Each row below holds a small network's activations on one record, seen along a few directions.
After each row come some of the record's fields: J, S, E, U, B.
Not every record has every field; a missing one is left out.
The largest differences between rows may come from other fields.
Strong random noise was added to every row along 19 fixed directions; ignore it. To show where, here is one row again and again, with new noise each time:
[ 275 -483  544   24 -122  -33   70 -126  258 -255 -145  232  -69   -2
  378  -43  494  -88 -151  359  -89 -244  226  101  694  493 -141 -706
 -241  -18   80 -599 -258 -344 -400 -247  -80  -44]
[  38   -2  437 -228  327 -252 -342  -39  148   -1 -297 -262  622  -78
 -844 -133   61  310  114 -166  144  -17 -165  186 -245 -158 -131  292
  -46  133 -106  429 -795  474  380   73 -108  163]
[ 265 -123  579 -172  -91  141 -210  -38  189 -315  413   12 -206  -58
   13  389 -214 -397  122 -189  -36   46 -276  134 -258  335 -562 -290
  -83  169  615  170   87   -1   74  212   91   92]
[ 236  -77 -107 -181   82    3  151   45  376  222   59   71 -218  251
  -84  -38 -161 -216   97 -199  211  -42 -222   48  157   45   -1   73
 -103  -31  -10  -41  178  133 -143  281  137   18]
[-713 -190 -663 -122   -2  371  277  -13  -91  365 -112  133   38 -520
  126  -66   -8  155  499  410 -201  -75  -90 -134 -269  -47 -110 -402
   50 -193  167  496  495   37  364  254 -173   74]
[-397  334  -26  455 -376  235  300 -157 -364 -360  116 -182 -425  207
 -220  287  293  -57 -161    9  189  149  211 -510 -116   18 -212  -62
   62 -455  284 -172  621 -390  220   94   44 -251]
[-258 -307  137  106 -418  361  112  309 -269 -662  172  -80 -663 -519
  255  126  135   78   38   -9  -33 -449  114  318  284  447 -354  -23
   97  314  207 -314  -77 -476 -170 -186 -299 -173]
[-273 -148  312  243  315  528   81 -140   92 -245  -28   58 -555    9
 -594   -2   65  130 -535 -315  129   84  339   86   56 -343   31 -247
  166  197 -146  140 -482 -353  174   20    5 -226]
[  -3 -365 -424 -229  586  -69  331 -309  917  473 -150 -238  137  161
 -285 -441  543   60  298   98  209 -171 -229 -107  783  222 -240  177
  -36  247 -791  219  220  309 -361  297  133  191]
[-735  -41  218   63  -38 -133   12 -473 -100 -292 -419   26  479 -383
 -249 -163  406 -114 -140  378  233  -71 -254 -248 -238  197 -236 -220
 -102  245  102  650 -154 -177   44   62 -306  837]
[-632   68  181  698  124  780  -47 -194  686  315  148 -383 -573  466
  -36  -31  -96   87 -511  -15  126   92  392  210  156  -90  358 -315
 -156   57 -493  118  140  -49 -242 -378  174 -361]
[ 296  -70  -32  404   37 -147 -163  104   97 -219 -122 -110  310   63
  634   18   53 -269   23   46 -298 -230  -10   57  293  436   -2 -188
  -69 -182 -311  106   70   40  -12 -363 -182  -81]
[ 443 -202 -247 -446  164 -134 -264   77  304  347  470  200   12   39
 -544  -79  -14  148  205 -169   30  123   82  -53 -252 -108 -142  169
 -120  145   12 -264   21  270 -225  275  237 -185]
[  75 -115  -37  238   31  -85  360  182    6   19 -147 -198  191  -75
  196 -221  -28 -107  103  -67   68 -196  270  -58  444  431 -271  -23
  237   53  147  173   59   10 -115  112  -90   35]
[  27 -120  532  227  188   42  -92  -82   19 -280   89 -346  170 -168
 -385   20  303  362 -128  -32 -234   40  415  -51  166  410 -281  -69
   70  164   11 -171 -411   12 -192 -201 -114  -96]
[-183  220 -249  390  -68  -23  267  204 -195  209  249   39 -207 -106
 -285 -284 -233  463 -162  -44   31  213  498 -149 -215  459  111 -120
  141  146  437 -642  299  -54 -592   16   34  -34]
[ 645 -279  276 -315   30 -256  268  155 -140  258   57    5  194  409
   11 -218  179 -525 -542  144   71   92  484 -338  331   54 -210 -165
  171 -262  264    9 -139  642    3  168  555 -327]
[-259  176  389   44  280  151  602 -167  333   73 -542  111 -436  100
  219   -5   15  244  -99   -1 -133  -83 -311  212  548   18  266 -431
  -25   42   11 -161 -187 -206  100   75 -286   87]
[ 189    7  486 -247  -49 -236 -287 -278  -44   88  564  433   14  -31
  161   91  206  -65 -525  157 -210  173  563 -233 -228  -72  -82  -28
 -196  471  159  -38 -439  -61 -393 -214  -96   31]
[ 283 -165   85   19 -142  296  667 -319  454 -157   55   -3 -537  364
 -493  364  108 -106  631   28  313   72 -619   36  346  434 -363  180
 -322 -368 -336 -315  356  407  134   76  350  147]
[ 136  -18 -124  314   29  296  186 -288  731  458  336  488 -452  458
 -754  -25 -546   38  226 -395  706  301  102  144 -201  -71  177   68
 -370  120 -141 -213   66 -130 -410  171  245  254]

[ 355 -383 -176 -376  141  -86  341  296   86  294 -349  -51   57   -3
  380 -260 -158 -285  291 -186  250 -389   85  205  825    3   -2  191
  152 -221  -37  181 -223   28  -20  369  -93  -39] : {J: j5, S: s2, E: e2, B: b1}
[-571  181  161    4 -144   53  337 -226   62  -81  -61  154 -763    9
 -567 -333  452  646 -153  238  733  -81  -12  390  228  -12 -164   57
   48  480 -113 -576 -285  -62    3 -140   53   -9] : {J: j7, S: s2, E: e1, U: u2, B: b1}
[ 117  221 -164 -189  535 -155  117 -240   81  -21  408  254 -431   36
  -25  -40  -36 -264 -305 -322   84  222 -167 -246 -117  -29 -382   51
  349  550  189  422  310 -176  -33  465   20  111] : {J: j6, S: s2, E: e2, U: u2, B: b1}
[-305 -348  148   11 -235  286 -154   78  244  322  226 -191   45 -222
  -84 -237  304  432 -160  304 -128 -140  861   64  236 -333 -100  -50
   37  524 -200 -164 -324  -37 -348 -309  121 -463] : {J: j4, S: s2, E: e1, B: b1}
[  27  169 -504 -144  302   -2  516 -147  -21  243 -203  422 -332   93
  122  111  -44  275  313  105 -308  161 -438  -70   99  -62  432  130
 -134 -233 -497 -168  176  137  189  -34 -204  129] : {J: j3, S: s1, E: e2, U: u2, B: b1}
[ 307  395  321 -115  -97 -322 -337   78 -318 -187   48   22  272   60
  -89  323 -119   96  122 -298 -119  133  -31  -42 -379 -314  -31  219
  -26  -81  369  -21 -227 -166  349  164 -162  -90] : {J: j5, S: s2, E: e2, B: b2}
[-633  431   39  -41 -177 -105  342 -209  -78  575  167 -370  153  -46
 -439 -176   72  664  -31  487  -45  371  148 -234 -366  306  129  411
 -120  218   60 -213  163  803 -495 -186  187  309] : {J: j5, S: s2, E: e1, B: b2}
[-334  463 -109  230  364 -308 -372 -191  489  296 -186 -407  645   -4
 -320 -245 -128  467  504    4   47  171 -454  153 -418  256 -129 -207
    1  200   96  216  329  194   85  173  -82  427] : {J: j3, S: s2, E: e2, B: b1}
[  11  -47   86 -145 -230  -39  168   52 -145 -347  119  -21 -194 -123
 -245  -96  -77 -420  -91 -139  446  -70 -330  100 -171   77 -558  236
  254  495  289  383   86  134  160  301  323  337] : {J: j6, S: s2, E: e2, B: b2}
[ 130  186  596    2 -591 -224 -185   15 -115  106  159 -157  320  250
  132  130  164   84 -197  306  -61    8  417  -53  -85 -115   52  374
 -286  143  -23 -199 -361  283 -112 -443   35 -134] : {J: j3, S: s2, E: e2, U: u2, B: b2}
[-646  402 -460   26 -147 -418  388 -194 -898 -224 -291  251 -133 -219
  -40 -242  387  109  -59  751  484  -37 -475 -105 -364  503  -34  113
  -40 -591  -19   77  137  469  465 -325 -195  372] : {J: j6, S: s1, E: e2, B: b2}
[  55 -131 -244  500  274  484  197  -14  521  531   56   90 -224  334
  -96 -137 -330   48 -142 -300  -52  245  635 -145  278 -274  386 -533
  103 -182  -73 -183  299 -492 -334  169  203 -262] : {J: j3, S: s1, E: e2, B: b2}
[ 210  -52  220 -136  250   46  700  193  409   42 -250  -72 -202 -356
   66  -14  124  941  493  -42 -843 -138 -240  445  665   64 -168    2
  272  878 -339 -568 -342  191   15  -91  -71 -159] : {J: j3, S: s2, E: e1, B: b2}
[-708  385  478  357 -448  440  114  -61 -258 -119  105 -388 -349 -275
   -7  456  -93  488  416  227   75 -103  202  309 -107  191  -97  239
 -204 -430  197  -78 -211   79  423 -512 -467 -263] : {J: j5, S: s1, E: e1, U: u1, B: b2}
[-147  -39  114  419 -106  463  834  175  -75  393 -534  190 -158  156
  310   77 -815 -150  224  -82  198  -27  203  242  305  -29  405 -305
   46 -422  258  320 -123  -24  371   64  -12   99] : {J: j6, S: s1, E: e2, U: u1, B: b1}
[ 190  413  174  -75  -91 -520  413  130 -336   10  211   76 -316  267
  398 -215   18 -336 -628 -122  385  -35  268 -193  279  135 -195  385
  348  328  388   18   16   93 -276  140   79    9] : {J: j1, S: s1, E: e1, B: b2}
[  82 -716  -27   35  595  753  330 -417  275  -11 -272  182   14 -331
 -320  317 -168   49  260 -180 -626  192  -15 -217  316   85  458 -376
 -184 -503 -424  -31 -207 -387 -396  158 -198  509] : {J: j1, S: s1, E: e2, B: b2}
[-224 -199  220 -229  189  355  233   30  435  323 -119 -209 -159  -16
  -83 -145  104  165  -47  341 -312   87 -273  184  119   13 -135 -637
  131  282  100   51  219  488  142  116  413 -107] : {J: j3, S: s1, E: e2, U: u2, B: b2}
[-566  406 -290  224  -26  414  433 -345   29   39 -430 -321   39  -18
  114  400   93  336  353   76 -666  107 -427 -335  -10 -565  362  241
    4 -227 -651  265  412   -7  485  -54 -143  166] : {J: j7, S: s2, E: e2, B: b1}
[ 205 -353 -314   35 -376  117 -121  -30  -32 -140  257  440  148 -334
  218  352 -160  -13  434  268 -545   43 -144  -89 -437  266   51 -222
 -375   60 -111 -288  269  -68 -299 -301  -49  271] : {J: j3, S: s2, E: e1, U: u1, B: b1}
[ 251  202 -103 -271  153 -387 -104   47  260   66  212 -450  230  161
  103  -92  377   32  269  -65 -114  -32 -247 -145  135   90 -566  153
  246  362  130   78  567  141   45  412  238 -173] : {J: j6, S: s2, E: e2, B: b2}
[ -11 -115  300  -11  312  393   14 -210  212  -70   42 -152  -31  -85
 -234  222 -221  -17  -52 -243 -358  265  -75  -66 -118  -69   46 -174
   84  208    9  224  -86  -90 -156  199   69  279] : {J: j4, S: s2, E: e2, B: b2}
[ 181 -117  -74  102 -165   -3 -287  146  -60 -370    2   80  -72  -11
  182  150  233 -109  278  130  154 -303 -186  314   27  -23 -280   15
  -80 -133 -238  189 -101   -5  610 -314  -55 -364] : {J: j6, S: s1, E: e2, U: u2, B: b2}
[ 328   71   59  -84  115 -310 -443  157  103   91  306  120  188  140
 -367 -176 -128   48   39 -298  314  157  187  -24 -317    6 -284 -340
  110  118  698 -188  103 -308  -78  488  111 -123] : {J: j3, S: s1, E: e2, U: u2, B: b2}
[ 256  520  556    8 -156 -213 -364   65  231 -109  237  -52   24  353
  110  222 -231 -101 -254 -202 -116  117 -312  262 -413 -373 -121   85
   12  589  206  242 -113  255  347 -133  185 -113] : {J: j2, S: s1, E: e2, U: u2, B: b2}
[ 104  -44  130    2   28 -107  -60  107  201   41 -176 -471  458   20
  -95 -129  -85    6  -53   23 -320   46 -300  -69   33  365  107  -17
  -29   16   14 -275  214  487 -456   25  267  321] : {J: j7, S: s1, E: e1, B: b1}
[ 245  697   99  366  218 -249  286 -116  -33   -5    2  148 -121  364
  111  248 -154  334   31 -134 -245  311  -56  -94  -82  -37  105   39
   39 -137  -57 -134   79  158  484 -203  -79 -276] : {J: j2, S: s1, E: e2, U: u1, B: b1}
[ 177  104  558  -12 -243   21   26  -65  374  138 -162  492  -43  -10
   33   14  -70  495  178 -168 -119  -35  284  390  144 -821   19 -360
   12  688  160 -358 -582 -510  290   -3  -17 -143] : {J: j7, S: s2, E: e1, B: b1}
[ 449 -442  334  413 -517  199  -77  249  -54 -393 -303  102  158  137
 -186  -18  -41  -80 -112   76    5  -16  186  126  140  135  170 -686
 -115 -244  183 -790 -139 -229 -190 -223  413 -122] : {J: j4, S: s2, E: e2, U: u2, B: b2}
[-228 -187 -434 -192  151  101   -7   18 -434 -252 -146  312  -37 -388
 -201  -34  103  -36  126  202   54  -30 -400   44 -370  -37 -150 -308
  104 -225   57  365   19   90  564  127  -35  117] : {J: j4, S: s1, E: e2, U: u2, B: b2}
[  49  -74  273  456 -258    8  391 -215  -71  -99 -305  161  350   15
 -213  -66 -333 -259   55 -185  393   53  321  -93  143   66  -59   20
   23    1  199  234 -290 -315  -73   57  -31  604] : {J: j2, S: s2, E: e2, B: b1}
[ 113  130  466 -294 -125 -194   64  161  -51  -20 -174 -191 -223  299
 -664 -287  115   77 -595  -63  409   95  -51  116   26 -246   17   62
  101   64  318 -533 -333  411    9   98  488 -209] : {J: j5, S: s2, E: e1, B: b1}
[ -54   19   54   25   35  273  240   40 -670 -216  104  -87 -200 -285
  -54  341  188  369  -14  121 -601  181  345 -279  -97   10  -77   13
  215 -365   54 -204  -79  158  380 -162  -97 -414] : {J: j7, S: s2, E: e1, U: u2, B: b1}
[  91 -185  179    9 -131  -95 -530  315  319  159  183 -594  386  121
 -229 -287  -26  118   16  -41  278 -194  281  272  103  228  -17  358
  -93  162 -120  -72 -208  337 -399 -143  176 -205] : {J: j6, S: s1, E: e2, U: u1, B: b2}
[ 105    7  -60  231 -597  254  322  195 -179  238  361  173   82 -278
  335  236 -474  164  289  232 -656  151  346 -144 -331   40   73   62
 -106  240  148 -255  190  387 -193 -379  157  -40] : {J: j4, S: s1, E: e1, U: u2, B: b1}
[ 736 -166 -432  430  441 -282 -134  317 -136  -11   91  -91  330  210
  355 -164 -402 -612 -199 -359  146  -62  331 -145  302  853  154  111
  101 -686  -80   13  163  161 -525  -35  -49  -28] : {J: j1, S: s1, E: e2, U: u1, B: b2}
[-304  578 -408  268  589 -100    7  -83  425   95 -512 -228 -394  399
  583   20   -5   75  177 -273  143 -259 -703  278  475 -110  440  -48
  -26 -531 -495  153  463 -360  465   81 -541 -301] : {J: j6, S: s2, E: e1, U: u1, B: b1}
[-416  202   17  -78  412  -17  -90  -80  128  213  222 -182 -198  -37
  622  -71  276  152 -195  275 -214    4   39   99  148  253  -68 -166
   71  328  -97  327  176   30  -66 -152 -242 -174] : {J: j5, S: s1, E: e2, U: u1, B: b2}
[ -41    1 -405  376 -554  160 -235 -123  426  195  206  106  162  445
 -109  102  145  -75  245   55  308    3  367 -230  -58 -535  121  129
 -350  -79 -452 -140  490 -464 -109 -165  206 -279] : {J: j5, S: s1, E: e2, U: u1, B: b2}

Here are new rows. What are their fields?
[ 233 -244   99 -569  486 -439 -683  -97  -53  -31  187  359  -62 -123
  -40 -113  114 -238  -38   28  596 -154  -78  235  -60  423  -44   89
 -315 -367  118   80 -591  -32 -185  -20 -488   95] : {J: j4, S: s1, E: e1, U: u1, B: b1}
[ -52  -44  424 -100 -129  125 -185  130   66 -155  202  -50 -398  -27
  444  -69 -110 -427 -393  -74  251 -206  -40  429   90   97 -281 -135
  175  475  268  252 -175   45   18  -17  110  -23] : {J: j7, S: s2, E: e1, U: u2, B: b2}
[-429  -15   91  -90   20  195   52  271  -97  166 -100  -60 -236 -277
  350 -177 -361  133 -344  161 -176  -93   -7  311  -30  323  330 -227
  -28  127  298  -85 -103  173 -366 -136 -119   77] : {J: j5, S: s1, E: e2, B: b1}
[ 479 -338  131    2  568 -106  181 -342  100  -80 -348  607  111  209
 -309 -290  131 -337 -546 -188  165  169  232  -89  330 -415  172 -193
  112  209 -568  379 -759  -93  129  -16  163  282] : {J: j5, S: s1, E: e2, B: b1}
[ -77  204 -136   91  -87 -127  338 -406 -242   12  -18   26  309   33
 -299  173  156  -13  -70  129 -302  427  -29 -859 -268  153  143   -6
  -84 -290  158 -230  596  -66 -330  164  162  489] : {J: j6, S: s1, E: e2, U: u1, B: b1}
[-396 -106   53  -99 -121  308 -493  184 -147  -53   63 -112  -65 -153
 -351    8 -266 -330 -424 -121  122   95  -56  -42 -649 -261  108 -413
   12 -186  609  162  229 -164  -29  288  194  -19] : {J: j5, S: s1, E: e1, B: b2}
[-320 -356  -20 -309   76  353 -131    7  -95 -104  410  -68 -524 -228
 -255  131  -81 -362 -270 -257  344  -63  268 -122  -44    9 -175  406
   30   20  142  355 -148 -329 -300  270 -154   28] : {J: j3, S: s1, E: e1, B: b1}
[-444  108  453  341 -286  639   57 -254   56  376  253  133  -31  144
  135  332 -596 -356 -221   16  -19  341  447 -114 -598 -435   58 -368
 -102   57  427  784   18  -55  223  -45  122   52] : {J: j4, S: s2, E: e1, U: u2, B: b2}
[-218 -138 -424  -92  251 -150 -487  223  197  387 -159  -33  595 -361
  341 -310 -172   76  277   77 -235 -186  -48  135 -263 -122   27 -345
   69  157  193  444  173 -131   55  194 -244   -4] : {J: j6, S: s2, E: e1, B: b1}
[-471   33  291 -127  267  210   12 -535  318  300   85  -46 -345  183
  231   17  134 -261 -322  302  391   37  -73   60  200  105   26   18
 -264 -221 -274  535 -145  233  -58 -161 -101  195] : {J: j4, S: s2, E: e2, B: b1}
[  93   64   -1   93  -39   63 -372  281  169 -197 -392 -286  -23  338
  452  108  -44 -426 -426 -310 -298 -220 -298  -27  215 -404  608 -270
  -26 -306 -160 -176  317 -457  -22   66   14 -313] : {J: j6, S: s1, E: e1, U: u1, B: b2}
[-494  175 -418  415 -397  208  -96 -159 -146   30  -68  -67   36  216
   41   34  308  -26  100  279  302    2  210 -209 -200 -332  -44 -222
  -22 -583 -108  129  539 -220  471 -113  129 -287] : {J: j7, S: s2, E: e1, B: b2}
[ 159  -71  -40   19 -338  -76 -394  105 -516 -613  173  132   27 -260
   45  160  303 -118 -158  210 -270  -51  -64  -49 -441  -95 -163  -63
  -16  -72  -83  -86  -89  152  342 -417  118 -207] : {J: j4, S: s1, E: e1, B: b2}
[-159 -289 -322 -510  289  115  -78 -131  162  491  467 -289  -23 -189
  111 -127  498  473  528  537 -112  -82  181  239  265  270 -361  359
   13   78 -600  144  -59  774    2 -186   94 -237] : {J: j7, S: s2, E: e2, B: b2}
[ 198  136  156 -160  170 -213  -14 -128   84  -52  218  498 -448  163
  731  171  -58 -312  -14  155   85   49 -316  165   35  415 -105 -397
 -208 -131  351  -53  166 -217   24   41 -241   53] : {J: j3, S: s1, E: e2, B: b2}
[  27 -272    7  312 -416  159   68  -48 -296 -200   18  696   66 -232
  508  111 -202 -112  164  462 -189   42  206  149 -276  200  -12 -672
 -146   17  166 -111  -54 -122  109 -398   30  218] : {J: j7, S: s1, E: e1, B: b1}
[-513  403   50   10  180  303 -333  170 -154  169  347 -187 -729  -27
 -334   80 -402  459 -195 -339  380   49  237  370 -386 -250  264  289
   12 -209  231 -106 -300 -126  156  -77 -343 -545] : {J: j4, S: s2, E: e1, U: u1, B: b1}
[-430  617   71 -140  307 -251  -96  -98  172  598   18 -134 -202   52
  224 -108   29  752   85  209  -31   44  -12  199   19  193  333   -9
 -176 -278  203 -418   45   85 -160  -88 -446 -261] : {J: j6, S: s2, E: e2, B: b2}
[ 265 -516  212 -101  538  559   56   62  -11  115  506 -191 -435 -194
 -247  183 -450  -88 -245 -470 -206   73  617   54  239  308  202  488
   49 -166 -240   79 -648  154 -657  -70 -148  -60] : {J: j1, S: s1, E: e1, B: b2}
